Each row below holds a small network's activations on one input, seen along a few directions.
In each table, some parts of the input vary, and every possible input appears once, in random order.
Descriptions start from the smaller parts, as in this example, which fits no table here: one of 2 separate values, together with either a single point or one of 9 places around a ring or (one of 4 places along a line, together with one of 5 places around a ring).
Shared parts are said once, and a part with two or three values counts as separate values.

A family of inputs:
r1: [  0 -23 -12   6  27 -16   0  -2  -8  -7 -15   6]
r2: [ 21   2  -1  16   8   8  -3  23   0 -10  16   1]
r3: [ 12  11  -5  11   0  -8   5   1  20 -18  17   2]
r4: [-31 -24  13  16  10  -6 -13 -12   3  26 -27   7]
r5: [  0  17  -9   1   4  -4   0 -28  10   7  12  -6]
r6: [-20 -25  -1  10  21 -16   8  -6   0  12 -23 -12]
r7: [-15  42 -17  -7 -20  16  -4  -3  -7  12  27  -1]
r8: [  7 -19  -7  17   4  -8 -14  16  -5 -13   4   1]
r9: [ 20 -32  26 -31 -13  15   0  15   0 -13 -41   1]
r10: [-19  27  -8  -8  -9  -5   2 -12   0  26  24   5]
r11: [ 25 -26  28 -26 -14  11   5  12  -5 -13 -45   1]
r12: [  1  49  -6  -3 -17  14  13  -4  -8  -9  52  -4]
Describe the family of inputs behind these rows.
Answer: either one of 2 separate values or one of 10 places along a line

A family of inputs:
r13: [  1  -2  20 -14 -14  14   5   5  -4   1 -14  -2]
r14: [ -1  -6  13 -17 -17  14  -8  13  -9   8 -19   6]
r15: [-21 -11  10   3   4  -3   0 -10  -1  18 -16  -2]
r16: [ -3   2  -4   2  12  -8   6 -20   7   6  -7  -5]
r17: [ 21  -9   2   5  -1   8  -8  18  -5 -18   0   4]
r18: [-23 -16   4  -1   1  -2 -11  -2  -4  26 -20   5]
r19: [ 24  -5   5   9  -3   2   0  19   8 -21   9   2]
r20: [ -1  53 -14  -2 -22  13   1  -2  -4   4  54  -1]
r21: [ 13  -8  -1  -5  -2   5   2  18 -11 -16  -3  -3]
r22: [-12  -5   0  -1   1 -10  -1 -19   9   9 -13   0]
r23: [ 16   1   2 -17  -3   0  11   2  -3 -14  -1   0]
r24: [-26  46 -23  15  -2  -1   1 -15   0  17  48   0]
r25: [ -9 -16 -10  11  16 -11  -1   3  -7   1  -6  -4]
r26: [ -2 -18  -6  20  18  -8 -12   4  -1  -1  -2   3]
r27: [ 19   8   6 -17  -6   9  10  -5   6 -11  -2  -5]
r28: [ -6  -7  -8   1  16 -16   7 -12   0   3  -4   0]
r29: [ 10   3  10 -20 -16   8   3  -4   7  -8  -9   0]
r30: [  1 -11  -4  25  17 -15  -4   5  11  -5   6   1]
Changing only one part turns r20 into r24. The same change can be made to r23. Which row results?
Answer: r28
Describe the family of inputs behind these rows.
Answer: one of 2 separate values, together with either a single point or one of 8 places along a line
Change only the choice among 2 separate values in r17. List by row number the other rows that result.
Answer: r26

A family of inputs:
r31: [-32   7 -15  21   8  -2 -16 -11 -10  22  13  -3]
r32: [ 35 -40  17   7  -1   1 -13  25  13 -31 -22   4]
r33: [-13  19   8  -5  -6   2  11 -28  15  12   0  -6]
r34: [-18  19  10  -7 -12  -4  11 -20   7  16   4  -4]
r35: [-20  14   9  -4 -12  12  -4  -7   2  29   0   6]
r36: [ 38  12  -4   4   3   3   0   5  10 -24  19   1]
r37: [-14 -45   0  13  17 -23 -16  -7   7   9 -44   7]
r38: [ 22  17  -2   6  -6  -1   7   9   5 -28  28   1]
r39: [-23  17  10   1 -18  16  -6 -10   0  27   4  -6]
r40: [ -3  14   8 -10  -3   1   4 -25  13  19  -7  -3]
r41: [  7 -45   0  17  13 -17  -6  16   9  -9 -29   0]
r42: [ -8 -35  29 -10  10   2   7  -3  -4  10 -53   0]
r43: [ 21  18   0 -34 -17  13   7  -6  -4  -6  -2  -3]
r44: [ 28  16  -5   8   0   5   7   2  12 -31  26  -1]
r45: [ 18 -30  22 -36  -3  15   7  15 -19 -13 -43  -4]
r46: [  5  17   4 -31 -29  15   5   7 -11   1   8   5]
r47: [ 10   6 -19  12  20 -13   4  -3   8  -2  15  -6]
r48: [ 11  23   0 -30 -20  15  14  -8  -2 -13   5  -5]
r49: [  0  10 -19  16  17 -10  11  -6  10  -9  21  -7]
r50: [-20  12  13  -8 -15   4   2 -12   5  27   5   3]
r51: [  6  23   2 -31 -27   9  15  -1  -9  -9   7  -3]
r52: [ -9 -35  29  -7  -4  -2  -7  -2  17  12 -55   6]
r53: [ -8   9 -16  19  12  -4  -4  15  -4   5  19   3]
r54: [ -6  11 -16  14  11 -17  11   2   3  -6  24  -5]
r55: [-10  11 -15  23   6   0  -6  12  -5   3  23  -8]
r56: [  2  22   3 -22 -31  27  -2   9 -16   1   7  -4]
r57: [ 16 -30  23 -34 -16  11  -6  17   1 -11 -45   1]
r58: [-12   3 -19  10  22 -17  -6 -27   4  16   3  -1]
r59: [  5  19   2 -27 -26  23   0  12 -15   4   3   7]
r60: [-27   8 -16  11  13 -21   1 -21  -2  12  14  -1]
r61: [-30   4 -17  16  13  -6 -14  -8  -8  24   9   8]
r62: [-14 -45   0   9  31 -19  -3  -8 -14   8 -42   2]
r63: [  7 -44   1  14  28 -13   7  15 -11 -10 -27  -5]
r64: [-29   2 -14  11  10 -15  -8 -13  -4  22  15   6]
r65: [ 21  12   2   6  -9   4  -2  18   2 -19  30   9]
r66: [-22   7 -19  14  19 -14   1 -29   6   8  10  -3]
r67: [ 21  15  -1  11  -7  12  -8  23  -2 -17  24  11]
r68: [ 36 -39  17   5  12   5   0  24  -7 -32 -21  -1]
r69: [ -8   6 -13  14   9 -12   1  11   0   3  25   1]
r70: [ 18  17   0  16 -12  16 -10  19  -3 -19  27  -1]
Changing only one part turns r68 into r62. The same change can be made to r44. Which row results?
Answer: r66
Changing only one part turns r37 into r41. The same change can be made to r60. Which row results?
Answer: r54
Describe the family of inputs behind these rows.
Answer: one of 5 places around a ring, together with either one of 2 separate values or one of 6 places along a line
List by row number the other rows that have the place on the ring of 5 in common with r39.
Answer: r33, r34, r35, r40, r42, r50, r52
Change only the place on the ring of 5 in r59. List by row number the other rows that result.
Answer: r35, r53, r61, r67

A family of inputs:
r71: [ -4   5  19 -25 -17  10  10 -11   3   9 -18  -3]
r72: [-15   8 -18  31  24 -24   0 -22  16   7  21  -2]
r73: [ -2 -32  -6  11  30 -22   4  -7   0  -4 -23  -4]
r74: [-19   3 -19  41  21 -17 -12  -2   6  11  26   3]
r75: [ -7 -36  -7  21  27 -15  -8  13  -9  -1 -17   1]
r76: [-30  34 -11  -6 -15   9  -4 -13 -10  29  23   2]
r77: [-26  39 -10 -17 -13   2   8 -31   0  26  18  -3]
r78: [ 44  28  -4 -11 -14  12  13  13   4 -39  34  -3]
r79: [ 39  23  -5   0 -17  18   1  33  -6 -36  39   1]
r80: [ -8   0  18 -14 -20  18  -4   7  -6  12 -13   1]
r81: [ 17 -34  22 -21  -1   1   2   0   6  -9 -48   0]
r82: [ 12 -38  21 -11  -5   7 -11  19  -3  -6 -42   6]
Changing only one part turns r72 into r74. The same change can be made to r71. Which row results?
Answer: r80
Describe the family of inputs behind these rows.
Answer: one of 2 separate values, together with either a single point or one of 5 places around a ring
